These are the activations of a small network on made-up records, seen along a few directions, one row for each record.
After each row come some of the record's fields: F, M, H, L, T, N.
The largest differences between rows may come from other fields.
In the rows, 500 means zero.
Random noise pushes rows far along 3 fixed directions. That doesn't count. These rows show it; they differ only by the noise:
[387 443 513 488 487 463 553 471 596 512 424 452 434 495 510 526]
[582 657 546 412 354 617 373 563 438 569 506 568 578 775 495 442]
[521 498 530 380 442 475 473 546 392 578 431 485 515 664 361 509]
[491 544 543 438 367 559 447 554 487 539 467 475 510 644 505 468]
[452 448 516 423 490 439 529 502 477 552 414 465 468 571 399 532]

[533 584 488 591 376 629 507 511 589 371 655 425 552 398 700 379]  {F: f2, M: m2, H: h2, L: l1, T: t2, N: n3}
[391 295 557 510 301 543 473 645 502 445 489 314 379 357 534 507]  {F: f2, M: m3, H: h1, L: l3, T: t1, N: n3}
[397 542 598 586 507 521 548 467 670 515 373 421 411 520 601 537]  {F: f1, M: m3, H: h1, L: l2, T: t1, N: n2}
[567 623 426 483 491 514 529 414 482 459 631 581 640 558 552 373]  {F: f2, M: m2, H: h2, L: l1, T: t2, N: n2}
[455 453 655 529 366 571 472 632 522 508 380 295 371 487 514 550]  {F: f1, M: m3, H: h1, L: l2, T: t1, N: n3}
[317 321 444 406 455 330 602 423 514 476 456 406 425 412 463 515]  {F: f1, M: m3, H: h1, L: l1, T: t2, N: n3}
[592 549 408 444 775 364 597 326 439 509 558 660 569 500 333 525]  {F: f1, M: m2, H: h2, L: l1, T: t2, N: n3}
[380 273 438 563 553 440 555 496 591 411 498 457 394 201 548 534]  {F: f2, M: m2, H: h2, L: l3, T: t2, N: n1}
[428 395 378 476 596 394 489 427 435 527 516 655 502 430 437 550]  {F: f2, M: m1, H: h2, L: l3, T: t1, N: n1}
[549 415 487 477 498 476 523 604 362 476 523 410 522 407 371 492]  {F: f2, M: m1, H: h2, L: l3, T: t1, N: n3}
[522 396 630 602 540 583 490 639 517 451 486 364 411 305 498 567]  {F: f2, M: m2, H: h2, L: l2, T: t1, N: n3}
[473 472 446 484 410 467 576 471 480 431 583 424 564 434 553 396]  {F: f2, M: m2, H: h2, L: l1, T: t2, N: n2}
[577 683 607 605 594 639 401 484 657 546 484 623 469 636 569 579]  {F: f2, M: m3, H: h1, L: l2, T: t1, N: n3}
[335 326 425 593 470 418 656 434 616 378 536 302 424 195 652 470]  {F: f2, M: m2, H: h1, L: l1, T: t2, N: n1}
[436 651 460 476 460 479 578 344 642 514 492 497 532 648 622 423]  {F: f1, M: m3, H: h1, L: l1, T: t2, N: n2}
[519 531 520 456 525 502 448 465 534 587 458 616 491 667 457 564]  {F: f2, M: m3, H: h1, L: l3, T: t2, N: n2}
[484 493 506 512 453 589 385 505 594 500 507 564 454 527 598 513]  {F: f2, M: m3, H: h1, L: l3, T: t2, N: n1}
[437 401 456 466 500 358 703 451 464 458 486 313 504 377 466 421]  {F: f1, M: m2, H: h2, L: l1, T: t2, N: n2}
[494 392 447 369 485 380 521 477 375 534 461 425 487 543 362 496]  {F: f2, M: m3, H: h1, L: l1, T: t2, N: n1}
[468 267 568 383 346 481 413 668 352 553 442 398 398 495 355 594]  {F: f2, M: m3, H: h1, L: l3, T: t2, N: n3}
[375 367 656 526 287 632 342 652 615 500 446 433 351 469 646 585]  {F: f2, M: m3, H: h1, L: l2, T: t2, N: n3}
[402 405 417 250 426 232 579 402 291 614 402 483 540 697 282 488]  {F: f1, M: m3, H: h1, L: l1, T: t2, N: n2}
[521 497 398 472 614 475 436 424 447 498 566 742 556 485 473 512]  {F: f1, M: m2, H: h2, L: l3, T: t1, N: n1}
[405 456 613 563 594 487 548 489 652 519 351 394 349 437 496 624]  {F: f1, M: m3, H: h1, L: l2, T: t1, N: n3}
[518 383 577 388 262 572 326 675 362 554 476 468 438 611 428 535]  {F: f2, M: m3, H: h1, L: l3, T: t2, N: n3}
[392 581 366 527 538 462 506 293 662 435 634 773 561 490 705 411]  {F: f1, M: m2, H: h2, L: l1, T: t2, N: n3}
[296 413 429 514 276 493 498 444 624 419 540 415 450 408 752 397]  {F: f2, M: m3, H: h1, L: l1, T: t2, N: n1}
[492 421 518 437 410 459 496 608 357 527 449 393 471 497 380 527]  {F: f1, M: m1, H: h1, L: l3, T: t1, N: n3}
[458 321 529 471 299 506 478 665 362 488 463 269 441 409 463 477]  {F: f2, M: m3, H: h1, L: l3, T: t1, N: n1}
[517 492 530 472 453 514 476 536 471 558 463 492 484 604 442 518]  {F: f2, M: m3, H: h1, L: l3, T: t1, N: n2}
[614 558 590 493 718 467 454 473 474 616 394 615 454 650 296 659]  {F: f2, M: m3, H: h1, L: l2, T: t1, N: n3}
[342 495 535 518 245 642 361 526 687 478 511 555 413 544 772 482]  {F: f1, M: m3, H: h1, L: l3, T: t2, N: n3}
[530 549 552 504 277 651 333 613 477 507 551 533 502 620 588 466]  {F: f2, M: m3, H: h1, L: l3, T: t1, N: n3}
[581 673 523 572 280 763 320 620 525 421 687 619 602 556 749 362]  {F: f1, M: m2, H: h2, L: l3, T: t1, N: n3}
[449 425 558 610 611 455 604 505 569 486 431 406 429 366 499 544]  {F: f2, M: m2, H: h2, L: l2, T: t1, N: n2}
[501 665 473 536 303 656 442 521 569 427 646 508 586 528 755 331]  {F: f1, M: m1, H: h2, L: l1, T: t2, N: n3}
[492 482 460 449 327 539 459 606 385 482 500 397 540 483 527 418]  {F: f1, M: m1, H: h2, L: l3, T: t1, N: n1}
[412 299 446 402 476 335 586 478 422 504 432 337 425 435 387 509]  {F: f2, M: m3, H: h1, L: l1, T: t2, N: n1}
[331 432 515 664 536 502 590 468 730 422 425 346 378 262 663 549]  {F: f2, M: m1, H: h1, L: l2, T: t1, N: n1}
[547 428 405 520 684 396 609 411 477 420 552 477 518 306 409 494]  {F: f2, M: m2, H: h2, L: l1, T: t2, N: n1}

Which values does each new row have?
[590 514 619 478 571 517 467 588 435 566 367 393 452 558 369 586]  {F: f1, M: m3, H: h1, L: l2, T: t1, N: n1}
[631 567 418 559 752 477 477 413 491 493 573 748 555 486 439 506]  {F: f2, M: m2, H: h2, L: l3, T: t1, N: n1}
[643 599 599 486 658 495 527 524 416 583 405 503 525 632 337 554]  {F: f1, M: m2, H: h2, L: l2, T: t1, N: n2}
[637 613 444 563 729 524 436 399 514 493 608 821 568 542 456 523]  {F: f2, M: m2, H: h2, L: l3, T: t1, N: n3}
[678 755 592 616 355 837 246 646 529 481 653 641 606 633 757 385]  {F: f2, M: m2, H: h2, L: l2, T: t1, N: n1}
[479 443 395 373 514 345 518 430 311 550 564 593 583 533 361 501]  {F: f2, M: m1, H: h2, L: l1, T: t2, N: n3}
[317 459 447 435 486 393 501 368 611 554 440 653 466 594 548 542]  {F: f1, M: m3, H: h1, L: l3, T: t2, N: n2}
[587 611 468 455 375 506 566 547 379 500 567 358 636 582 501 340]  {F: f2, M: m1, H: h2, L: l1, T: t2, N: n2}
[478 544 489 378 505 457 426 430 494 600 451 697 525 733 434 544]  {F: f1, M: m3, H: h1, L: l3, T: t2, N: n2}
[591 794 494 471 253 635 533 542 470 476 583 332 675 682 669 252]  {F: f1, M: m1, H: h2, L: l1, T: t2, N: n2}
[562 516 503 497 398 592 461 620 429 452 566 429 552 466 491 444]  {F: f2, M: m1, H: h2, L: l3, T: t1, N: n3}
[631 438 438 525 803 432 495 442 424 516 538 700 505 414 321 584]  {F: f2, M: m2, H: h2, L: l3, T: t1, N: n1}
[504 419 646 505 434 585 409 652 501 535 392 328 394 473 489 591]  {F: f2, M: m3, H: h1, L: l2, T: t2, N: n1}
[495 354 574 461 693 368 501 510 438 589 371 537 400 497 254 689]  {F: f2, M: m3, H: h1, L: l2, T: t1, N: n3}
[402 523 518 546 429 591 440 464 714 514 507 594 443 557 681 524]  {F: f2, M: m3, H: h1, L: l3, T: t2, N: n2}
[483 508 498 595 825 430 581 392 690 509 403 542 428 371 469 634]  {F: f2, M: m1, H: h2, L: l2, T: t2, N: n1}
[535 565 639 663 510 667 448 585 661 430 505 441 438 411 652 507]  {F: f2, M: m2, H: h2, L: l2, T: t1, N: n3}
[418 422 493 501 317 483 604 599 423 465 467 261 505 410 544 408]  {F: f1, M: m1, H: h2, L: l3, T: t1, N: n2}
[337 241 552 500 347 453 572 604 518 484 404 250 353 345 489 533]  {F: f2, M: m3, H: h1, L: l3, T: t1, N: n2}
[578 585 534 356 193 603 350 603 343 539 558 443 569 755 505 393]  {F: f2, M: m3, H: h1, L: l1, T: t2, N: n3}
